A small network was shown many inputs. Here are its activations along a few directions, one row for each input.
In each table, some parts of the input vary, and every possible input appears once, in random order.
Descriptions start from the smaller parts, as in this example, which fits no table here: one of 5 places around a ring, together with either a single point or one of 11 places along a line or (one of 3 separate values, together with one of 6 places along a line).
Shared parts are said once, and a part with two or three values counts as separate values.

Other details of the inputs vary at random and push rows far along three fixed directions, the same in every table; ignore that.
To show where, the next rows are all for the same input, with only those details redrawn:
[-23  26   2  -6 -22 -48  34  30  -9  36   2]
[ 10  -3  60   4  32  69 -59 -66   4  20 -40]
[  3   2   2  -4   3   3 -21  -3  -7  17  -7]
[ -7  20 -36 -13 -28 -74  24  44 -13  16  15]
[-17  -2  28   6   8  33  -1   7  -8  45 -10]
[  5 -46 -74   4   6  26 -18  82 -31  23  35]
[-19 -23   5  12  12  55  -1  38 -18  52   4]
[-10 -41 -35  11  13  52  -7  68 -27  44  21]

A family of inputs:
r1: [-18 -27  -2  15   8  61   7  33 -18  46   6]
r2: [  6 -30 -48 -17   6   4 -12  47 -14  22  24]
r3: [  8  11  42  -8  -4  33  13 -32  16  -5 -18]
r4: [-21   9  51  19  28   9 -11 -32 -11  10 -18]
r5: [ 51 -41 -54   1  20  31 -67 -15 -17 -59  10]
r6: [-32  14  10  10 -18 -44  58  24 -16  -4  15]
r7: [  23   55   38  -39  -14  -76  -23 -105   28  -28  -39]
r8: [ -7  20 -36 -13 -28 -74  24  44 -13  16  15]
r9: [ 18 -20 -46  -8   2  34  16  51   0 -20  23]
r10: [-48  45  81  16  -6 -25  53 -14  -1  56 -29]
r11: [ 55  31 -30 -53 -22 -89 -18 -58  28 -75  -4]
r12: [ 21 -63 -68  35   1  27 -88  -5  48 -43  11]
r13: [ 51  26 -34 -50 -27 -93 -29 -60  20 -64  -4]
r14: [ -9 -37 -17  -6  15  78  42  64   4  26  27]
r15: [ 23 -11  29   8  46  66 -41 -55   9 -66 -15]
r16: [-50  38  89  15  -9  -5  83 -15   8  11 -14]
r17: [  7 -10  57  22  40  76 -51 -73  -4   5 -38]
r18: [-10  14  84  13  11  55  23 -47  13   2 -30]
r19: [  0  25 -27  -5 -20 -53  62  44   2 -32  18]
r20: [-24  12 -35  10 -13 -77  38  36 -26 -10  23]
r21: [-51  32  34  46 -37 -43  39  -9  61  30  10]
r22: [ 66 -25 -73 -23  -3 -10 -72 -23  -6 -71  10]
What is each input in this table made of?
> either one of 2 separate values or (one of 4 places along a line, together with one of 5 places along a line)
Which other rows does r17 become when the place on the line of 4 takes its other values? List them by row number.
> r1, r7, r20

A family of inputs:
r23: [-27   6  51  17  -6  69  46  -1  29  28  -5]
r24: [-50  27  37   1 -37 -19 101  23  28  29  10]
r25: [-18 -29  32  -2  38  64  25  10 -22   6   4]
r26: [  17  -31 -103  -13    2  -31  -41   81  -25   10   41]
r27: [ 10 -43 -22  -2   5  55 -19  13 -29  49  -6]
r28: [ 28  40 -41 -24 -13 -77  12  -3 -21 -62   9]
r29: [-16  38 -16  16 -36 -95  -4 -13  22 -29  -5]
r30: [  6   4  30  33   5 -13 -36 -67  12 -15  -1]
r31: [ 40  20  25 -10  21   6 -21 -37 -10 -45 -26]
r32: [ 32  17  26  -4  -1  12 -13 -39  41 -38 -24]
r33: [ 19 -49 -39  -9   9  55 -52  29 -31  27  10]
r34: [ -9 -16  -7  13  36  47 -37  13   1  59   0]
r35: [ 20  14  18 -16  21   7 -18 -54 -13 -47 -14]
r36: [ 15  -7  24 -17   6   8  -7 -58  41 -41 -10]
r37: [-17 -27 -61  27 -14 -44   6  67 -15  -9  19]
r38: [-51  34  47 -11 -35 -43  58  37  -8  79  -3]
What is each input in this table made of?
> either one of 3 separate values or one of 5 places along a line or (one of 2 separate values, together with one of 4 places along a line)

A family of inputs:
r39: [ -7 -16  52  15  23  88 -12 -30  12  19 -20]
r40: [-25  -3 -14   1 -11  -4  57  63 -18  28  22]
r41: [ 11 -33   3   3  24  76 -23  -2  -1   4  -1]
r42: [ -4  39  51  -9 -12 -28  16 -51  23  -7 -25]
r43: [  5  29   9  -7 -15 -51   4 -36  21 -30  -9]
r44: [ 40 -15 -85 -13  -2 -44 -60  18 -12 -31  19]
r45: [-44  12  36  15 -13   6  71  38  -5  44   3]
r46: [-12 -23 -75   2 -18 -36  18  91 -26  28  38]
r47: [  8  20   4  -5  -6 -37  -2 -24   6 -29  -7]
r48: [ 16 -47 -18  10  31  70 -67  -2 -15  12   0]
r49: [ 26  13 -35 -16 -10 -57 -12  -7  -3 -46   8]
r50: [ 23 -42 -36   0  19  55 -33  18  -6 -14  15]
r51: [-46  10  34  14 -17   8  70  37   7  46   6]
r52: [ 12  31  11 -17  -8 -47   2 -35   5 -28 -12]
r53: [  2  12  26  -1   5  -5 -28 -40   1  15 -19]
r54: [ -5  13  38   8   8   5  -1 -38  11 -11 -17]
What is each input in this table made of?
> either one of 4 places along a line or (one of 2 separate values, together with one of 6 places along a line)
List by row number the other inputs of the same sort as r48.
> r44, r46, r53
Which other rows does r43 become when the choice among 2 separate values takes its other values? List them by row number.
> r54
